Each row below holds a small network's activations on one input, seen along a few directions.
Each table varies a few parts of the input and shows all the possible inputs, shuffled.
A made-up example of a description, with smaller parts first: ring(8) and (point or ring(9) or (values(3) and line(4))).
Shared parts are said once, and a part with two or three values counts as separate values.
In the rows, 128 means zero.

Other details of the inputs shift rows strongly along two fixed directions, in all tables alike. That doesn't count.
To show where, the next rows are all for the same input, with only those details redrawn:
95  109  98  145  85  163  118  165  161  165  152  106  121  114  109
91  110  169  59  155  108  112  93  83  65  157  91  156  137  143
181  173  66  187  98  148  128  123  144  170  138  184  97  200  145

Table:
r1: 99  114  116  179  103  144  121  177  170  157  145  119  113  111  98
r2: 110  90  195  75  176  107  131  112  103  87  117  90  142  78  116
r3: 97  82  141  151  108  158  135  184  173  176  108  90  127  38  65
r4: 216  182  143  97  169  97  132  53  68  92  92  182  123  201  172
r5: 210  176  67  178  104  139  156  113  150  180  102  184  107  158  148
r6: 83  114  175  53  150  105  105  101  80  65  149  95  155  132  138
r7: 178  190  124  110  160  76  127  60  67  73  127  183  135  210  192
r8: 75  115  160  62  142  100  113  111  85  68  143  96  157  114  144
r9: 215  172  71  177  107  149  154  106  151  182  102  181  101  163  142
r10: 95  94  95  137  79  160  149  181  179  188  111  93  135  41  103
r11: 178  175  87  217  118  129  130  138  152  158  131  191  95  194  134
r12: 91  114  186  95  168  95  116  113  99  63  146  101  151  128  124
r13: 93  78  134  154  109  157  137  190  175  178  112  89  127  38  71
r14: 96  111  110  181  101  149  121  182  175  158  148  117  107  111  99
r15: 82  109  159  66  150  100  122  96  91  63  156  89  165  118  154
r16: 92  88  108  128  105  163  144  203  191  179  97  105  142  43  101
r17: 90  104  96  145  84  164  125  159  166  162  154  99  126  101  113
r18: 216  173  152  139  189  85  147  68  83  97  95  191  122  184  154
r19: 165  184  62  192  117  136  136  146  159  162  115  201  111  188  167
r20: 175  184  68  185  91  141  122  130  137  169  126  192  95  194  144
r21: 212  170  83  175  105  153  134  119  145  184  94  185  92  174  135
r22: 181  173  66  187  98  148  128  123  144  170  138  184  97  200  145
r23: 91  100  173  43  148  108  132  116  93  85  105  83  160  70  133
r24: 178  178  153  135  184  75  126  68  77  64  133  182  125  219  167
r25: 80  113  153  70  147  95  122  103  91  66  149  94  166  114  156
r26: 213  185  141  96  168  96  137  56  67  93  86  186  123  194  178
r27: 100  84  116  122  88  174  130  171  172  180  118  79  125  56  88
r28: 224  175  154  136  191  86  145  63  82  101  95  192  119  187  155
r29: 97  88  199  85  170  109  131  123  106  91  114  84  155  68  100
r30: 101  83  200  71  177  105  131  116  102  86  115  80  150  67  109
r31: 99  111  114  180  102  149  122  176  172  161  147  117  109  112  99
r32: 88  94  101  129  78  160  144  187  175  185  105  91  131  37  100
r33: 97  115  119  180  102  148  123  180  171  161  139  117  118  108  91
r34: 92  113  175  57  154  107  106  94  82  67  151  97  153  141  140
r35: 109  89  189  83  173  111  132  120  110  96  114  93  142  77  113
r36: 97  110  116  173  101  147  119  176  171  156  148  117  107  109  101
The inputs of r22 and r27 match in every part but one. If r14 is changed in the same way as r22 into r27, which row does it become?
Answer: r35
What do these inputs look like to the network?
Answer: values(2) and (point or line(8) or ring(9))
Which other rows does r24 become when the line(8) part takes its other values? List them by row number.
Answer: r1, r11, r12, r14, r31, r33, r36
Which other rows does r29 become when the line(8) part takes its other values? List them by row number.
Answer: r2, r3, r13, r18, r28, r30, r35

Table:
r37: 89  93  184  73  167  106  135  134  119  94  99  95  159  60  127
r38: 66  105  174  79  138  143  77  135  93  88  158  96  134  154  111
r39: 111  101  126  186  122  152  144  189  191  174  110  109  110  67  75
r40: 86  117  88  193  91  138  118  199  175  160  153  134  125  125  105
r41: 230  193  122  171  124  124  118  111  116  159  85  208  72  203  122
r42: 188  189  93  221  136  108  130  113  122  133  153  200  89  221  153
r43: 59  126  152  57  135  104  111  114  91  66  146  86  168  118  154
r44: 227  186  105  192  161  109  155  121  139  150  92  216  101  183  150
r45: 194  179  90  207  129  120  129  90  122  144  158  198  84  222  150
r46: 55  115  168  80  145  95  110  123  100  62  149  93  170  118  145
r47: 203  164  183  109  211  76  147  41  66  68  111  173  140  181  153
r48: 114  110  86  175  85  169  114  152  182  173  167  108  110  123  109
r49: 121  109  94  153  87  165  144  186  175  192  86  120  115  63  116
r50: 85  94  159  57  134  121  117  98  102  77  169  70  151  132  144
r51: 133  102  85  133  86  168  142  162  161  206  102  111  124  66  99
r52: 100  91  159  52  143  118  131  119  104  105  99  91  151  56  131
r53: 154  179  136  50  168  76  123  41  48  39  143  167  157  212  204
r54: 131  96  116  166  96  173  143  160  178  187  115  101  122  62  77
r55: 107  84  179  66  142  124  138  115  103  106  115  67  159  66  105
r56: 107  128  61  139  59  171  131  158  173  177  150  116  119  128  132
The inputs of r51 and r56 match in every part but one. If r52 is changed in the same way as r51 into r56, which row does it become?
Answer: r53
What do these inputs look like to the network?
Answer: values(2) and (point or ring(9))
Which other rows does r48 become when the values(2) part takes its other values? List them by row number.
Answer: r54
